A small network was trained on made-up records. Each row is its average activation on records with the value named, seen along a few directions.
Related values have similar rows: they may be neighbours, one step apart, or belong to one group.
Random noise pushes rows far along 11 fixed directions. That doesn't count. These rows show it; they differ only by the noise:
[-363   12  -25  244   22   17 -237  369 -225   25 -100 -141 -231  223
 -162 -334   90 -119   45 -786   92]
[   8  -95  -14  -42 -271  192  197  129 -408  224  145 -297 -354  -94
  109  101   73 -535  -80 -442  409]
[-294  159  -78  149   89 -336 -255  122 -239 -139   66  188  129  519
 -316 -447  -12  406   68 -311 -164]
[  28  252  263 -523 -448 -300  124  -97 -273 -121  194  219 -276 -501
  239  469   47  213   68  217 -146]
[-125  557 -145  -20  253 -271 -341  127   85 -194  -19  289  299  340
  132 -176  -92  676 -161  -38 -388]
[ 153   -7   46 -155   14 -223    0  169  -73 -154   21   57  -96 -102
 -186 -361  -68  377  604 -135  -27]
[ 257  406   31 -148    5    0 -320  -24   18 -376  166   92   98  110
   15 -199  324  632 -504 -144   59]
[ 356  103 -790 -128  379  425   24  274  187  151   29 -402 -473   -8
  153 -657 -339  240 -520  184  500]
[ 212   86 -114 -229 -308 -254 -524  342   47 -400  -74   10 -264 -428
  148  -81  221  224  157  302  -26]
[ -19  209  450   48  -10  389  134  148    6  232 -188 -144 -574 -457
 -173 -163   74  135 -103 -958   93]
[ 225   90 -124 -266 -247 -325 -106  108 -372 -228  283   54  -12  112
  -43 -275   89  258  235  108  119]
[-528  202 -147    4  302 -193 -268  -31  -14   87  136  137  241  217
 -215 -134 -300  245  498   -3 -293]
[-237 -180 -238  -29  338  160  110  313  135    6 -128 -262 -124  -61
  310  127 -188 -296  358 -403  160]


Values of Timag:
k13: [ -39   48   64 -147  554  319  511 -160  673   46 -418   86   45 -235
  602  432 -208  201 -143  107 -220]
k10: [ 120  147  171  -39   83 -335  463 -221   27 -101    7  424  206  313
 -116   13 -220  647 -260  195 -337]
k3: [-236  130   55 -196 -136 -104 -283  405  -85 -286  -14   -4 -225 -108
   38 -170  156  110  176 -258 -118]
k8: [ 305   53  -95    0  -61  -10   84  -62  128 -111  -20   65 -127   -1
   15   -5   25  222 -590  249   46]
k11: [ 444  -47  -22   33 -313 -221  -39  371  187 -178 -433   24  -86 -388
  508  346   81 -213  -35  216 -128]
k9: [-213  197   24  -67  -47  -98  319 -240 -232  419   57  151 -100  128
   62  127 -214  -23 -184  -41  -84]
k6: [ 234 -107   99  -53 -238  441   88   51   94  138  -91 -225 -536 -479
   34  -26  135 -273 -523  198  193]
k12: [ 116 -279  152 -338  167  113  794  -40  -17 -228   78  -35 -491  -39
 -216 -246 -141  509 -143 -445  256]
k1: [-475   24  186 -214   23  258  426  -21  -26  318  -17  -62 -505 -425
  -62  165 -344  -95  145 -112 -147]
k15: [-677 -156  148   23  162   37 -131  149   46 -230 -169  -20  196  176
  169  195  121 -343  343 -395 -164]
k2: [ 151 -284  128   -7  137  -14  -72  -31  477 -356 -377   51  -56 -247
  273  149  324  160 -115  -57   23]
k4: [   1  240 -211   -8  668  197  335  135  183  378 -125 -112  187  233
  334 -186 -387  127  257 -517   -5]
k5: [-377 -354   73  175  -14  -36 -579  222   55 -454  -74  -42  -57  166
 -402 -531  372   65  216 -107    8]
k7: [ 513 -301  236 -316 -121  318  406 -105 -110   72  211 -325 -511 -554
 -242 -232  181   41  263 -275  553]
k14: [-901   49  145  389   15   88 -246  306  -21  286 -412   72 -244   30
    5  168 -112 -462 -263 -359 -383]
The values of Timag form a ring.
Going along Timag from k7 by way of its neighbour k4, in what order are k10, k8, k9, k6, k14 met?
> k9, k6, k14, k10, k8
Which values are neighbours of k3? Give them in the order they are listed.
> k12, k1
Which values are neighbours of k13? Give them in the order they are listed.
> k15, k2

Values of Lan:
u3: [-211  -28  109  -80 -209 -204 -377  284   86 -529 -141   75 -174 -239
   77  232  296  123 -182   -4 -129]
u6: [ 330 -311 -130   55 -128   -6 -134   47   64 -223 -120 -115 -199  -25
  -33 -276  275   26 -220  212  242]
u9: [-531  413  -33  -21  232  109 -337  126 -208  179  304  -79  176  280
 -212 -221  -30   76  282 -679  -52]
u5: [ 312  -42 -495 -257  430  483  520   42  302  162    0 -242 -383 -124
  249 -308 -461  204 -373  383  319]
u7: [ 434    7  266 -231 -129  287  418  -32   -9  -70   66 -114 -123 -303
  178  160  115  -20  -67 -132  181]
u14: [-679 -220 -198  184  197  -11 -505  141  213 -109  -24  -46   95   60
 -242   53 -105 -197  371  219 -214]
u10: [ 353  -42  222   86  -86 -119  -17  -61  -73 -142   38   41  278   94
 -115   21  243   11  177 -309  112]
u4: [-216  -80 -469 -438  183    2 -231  177  264 -425   24 -201  -63 -183
  872  541  113 -168 -129  327  186]
u1: [ 233  108   -6   59  -30 -152 -226  374  -39 -198  -54    4   16   56
 -184 -496   33  312  311 -263  -67]
u11: [ -79 -151  -45 -367  112  143  -15 -294    0 -256  301  -52 -117  -44
 -139 -156  180  277  -31  150  262]
u12: [ -54 -212 -205  -38   79 -310  110 -349   68 -213   95  215   64  249
 -179   23  -47  342 -392  404   94]
u13: [ 439 -137  -95 -147 -316  -14  191  -39 -249 -142   92  -73  -28   83
  228  -25  231 -188 -324  298  309]
u15: [-172 -165  401  284  -22   62  -96 -370   68 -165   19   91  580  233
 -121  408  353 -290  -42  -69 -128]
u8: [ -67 -149   87   92  -91  270 -236 -131  154  114   29 -172 -362 -456
 -375   28  113 -153 -179  -68  232]
u2: [-157 -117   66   23  -49  132  210  -66 -118  107  -44 -114 -461  -13
  -38   10  116  -34 -527 -421  262]
The values of Lan form a ring.
Which values are neighbours of u13? Give them in the order they are listed.
> u11, u15
Which values are neighbours of u7? Give them in the order they are listed.
> u5, u14
Which values are neighbours of u10? Give them in the order they are listed.
> u12, u8
Which values are neighbours of u4? Give them in the order they are listed.
> u6, u2
